A small network was shown many inputs. Here are its activations along a few directions, one row for each input.
Each table varies a few parts of the input and shows all the possible inputs, shuffled.
Descriptions start from the smaller parts, as in this example, which fits no table here: ring(5) and (point or line(9) or (values(3) and line(6))).
Shared parts are said once, and a part with two or three values counts as separate values.
In the rows, 128 means zero.

Other details of the inputs shift rows strongly along three fixed directions, in all tables alike. That doesn't count.
To show where, the next rows are all for the same input, with only those details redrawn:
[161 101 103 115 136 131 112 101 148 121 147 137 112]
[156 150 132 110 130 136 156 130 137 123 149 165 109]
[124  85 142 105 134 110 114 144 124 116 122 105 134]
[168 137 108 125 136 138 138 103 149 132 155 161 103]
[148 113 127 101 129 129 130 128 137 112 142 142 118]
[126 114 141 150 150 110 126 131 128 157 119 110 123]
[130 143 148 158 151 113 148 135 126 166 123 126 119]
[129 143 148 158 151 113 147 136 126 167 122 127 118]

Rows:
r1: [151 156 130 108 136 138 148 129 130 123 155 164 109]
r2: [116  94 139  96 140 115 105 137 112 120 125 106 138]
r3: [137 164 108 169 133 128 140 146 102 164 110 115 148]
r4: [120  96 141 107 138 114 106 145 128 114 131  99 142]
r5: [116 127 169 135 132 111 133 155 124 150 111 122 133]
r6: [100 130 133 168 126 126 112 124 125 143 113 112 129]
r7: [132 144 157 161 142 118 143 129 135 170 113 133 131]
r8: [136 137 112 167 118 126 109 146 114 155  99 107 158]
r9: [155  89  59 149 114 146  79  50 164 119 144 134 108]
r10: [136 133 150  90 120 129 134 155 133  98 149 145 131]
r11: [126 169 113 120 117 150 152 120 128 109 154 153 116]
r12: [106 157 136 177 130 125 140 131 120 149 121 122 119]
r13: [121 159 175 139 138 115 159 154 128 161 104 139 134]
r14: [134 104 109 124 108 125 101 159 109 108 109  99 164]
r15: [ 93 105 158 102  98 126 129 154 117  93 104 112 150]
r16: [147 162 153  93 122 135 172 155 128 113 146 169 113]
r17: [123 131 113 117 108 141 122 123 135  93 147 134 127]
r18: [152 160 137 109 129 140 136 132 144 125 141 173 113]
r19: [102  92 129 122 110 122 113 136 121 101 117 104 135]
r20: [201 101  49 165 146 140  88  32 182 153 167 154  89]
r21: [ 81 116 143  90 113 127 126 153 101  95 121 101 149]
r22: [150 152 129  99 131 137 155 121 127 132 148 166 111]
r23: [ 98 160 130 163 138 130 143 121 107 157 120 122 122]
r24: [151 163 135 107 127 139 136 131 150 125 147 167 120]
r25: [103  91 133 122 111 123 119 131 124 100 113 103 143]
r26: [147 117 130 106 128 129 118 131 137 107 147 145 120]
r27: [137 135 105 165 128 124 119 145 109 150 105  99 153]
r28: [123 155 145 154 157 114 141 135 123 165 134 120 127]
r29: [134 145 110 118 115 134 130 151  96 128 114 121 154]
r30: [116  78 106 134 123 126 106 101 133 111 117  95 135]
r31: [ 96 108 128 115 113 129  98 135 130 104 114 102 144]
r32: [133 141 154 165 147 112 149 131 132 166 120 130 128]
r33: [126 125 118 109 105 145 128 113 142 101 121 143 130]
r34: [125 118 145 146 144 112 115 130 137 162 108 118 128]
r35: [126 145 146 149 155 116 153 121 119 174 119 127 131]
r36: [144 123 133 102 122 133 111 128 146 112 146 144 130]
r37: [145 120 134 105 124 133 111 129 141 112 141 149 124]
r38: [123  83 142 101 137 112 121 134 122 117 120 105 143]
r39: [119 180 143 105 102 151 156 149 128 100 132 172 116]
r40: [103 155 131 161 135 127 156 113 112 159 114 121 129]
r41: [125 121 112 112 109 142 134 119 130  97 135 135 118]
r42: [104 154 130 166 134 124 154 125 113 155 118 119 118]
r43: [112  87 104 135 126 128  93 110 128 108 125  95 127]
r44: [ 96 100 124 115 122 126 111 135 110 100 122  98 135]
r45: [146 162 127 101 135 139 147 122 130 128 158 161 119]
r46: [131 100  63 199 151 128  78  54 153 159 135  88 118]
r47: [132 109 111 115 107 129  93 156 115 114  97 104 165]
r48: [128 161 113 112 112 148 158 113 120 117 142 160 109]
r49: [152 112 129 101 130 130 134 122 140 111 139 140 126]
r50: [137 125 145  79 124 128 148 149 121 103 142 146 123]
r51: [147 119 127 102 133 131 122 130 135 108 146 141 118]
r52: [102 122 125 159 135 123 138 114 118 144 112 104 134]
r53: [106 156 137 167 125 127 142 126 128 158 105 128 121]
r54: [ 96 105 132 121 110 129  99 136 127 103 120 103 147]
Changing only one part turns r47 into r27. The same change can be made to r53. Which row results?
> r41
What is each input in this table made of?
> line(6) and (point or (values(2) and line(4)))
Change only the line(6) part in r15. List by row number the other rows that result.
> r25, r30, r33, r40, r52
Change only the line(4) part in r18. List by row number the other rows that result.
> r13, r24, r34
Change only the values(2) part in r7. List by row number the other rows that result.
> r15

Rows:
r55: [193 119  56 160 140 141 108  49 162 159 145 147 116]
r56: [104  88 169 174 181  85 126 114 132 192 107  85 118]
r57: [ 81 116 141 154 140 112 115 143 101 142 111  85 136]
r58: [123 117 142  95 128 119 118 160 109 117 121 110 158]
r59: [126 108 142 104 119 121 105 159 125 116 107 116 148]
r60: [144 100 123  63 111 132 115 161 121  69 148 126 144]
r61: [105  76 148 176 192  83  90 101 135 192 121  69 121]
r62: [147 196 154 145 123 136 173 164 132 139 135 169 123]
r63: [ 91 137 148  98 119 130 136 159 102 105 119 117 137]
r64: [115 214 161 140 112 144 217 157 115 128 136 174 110]
r65: [176 158  82 144 141 142 122  94 141 155 150 155 112]
r66: [ 93 114 148 120 109 126 121 151 126  94 120 110 138]
r67: [182 142  87 159 135 139 140  91 150 145 148 153 110]
r68: [161  65  94  68 105 140  70 112 151  75 137 126 149]
r69: [174 177 112 150 124 145 141 118 147 147 146 179 108]
r70: [139 146 167 126 151 121 148 119 156 148 148 164  98]
r71: [124 160 124 141 119 142 163 108 128 136 130 149 121]
r72: [116 204 150 133 115 144 199 144 113 136 123 172 111]
r73: [133  56  86  77  98 143  91  95 135  60 139 120 124]
r74: [ 62 138 171 168 143 101 141 172  93 150 103  73 147]
r75: [ 80 114 150 161 126 113 111 144 116 141 101  94 137]
r76: [111 104 131  67  90 145 112 136 133  65 132 135 143]
r77: [140 151 137 106 124 130 141 163 110 121 137 143 131]
r78: [143 141 140 108 115 129 155 157 113 119 124 148 130]
r79: [112 103 129  67  91 144 108 138 131  64 127 134 134]
r80: [161 124  45 166 143 149  90  29 161 149 160 133 107]
r81: [119  88 119 188 159  98  99 118 118 191  84  69 145]
Changing only one part turns r80 into r76. The same change can be made to r61. Which row results?
> r70
What is each input in this table made of?
> values(3) and (point or (values(2) and line(4)))
Change only the values(3) part in r64. List by row number the other rows that result.
> r66, r74
List by row number the other rows that have the values(3) part in common with r71.
> r55, r56, r64, r67, r72, r73, r78, r81
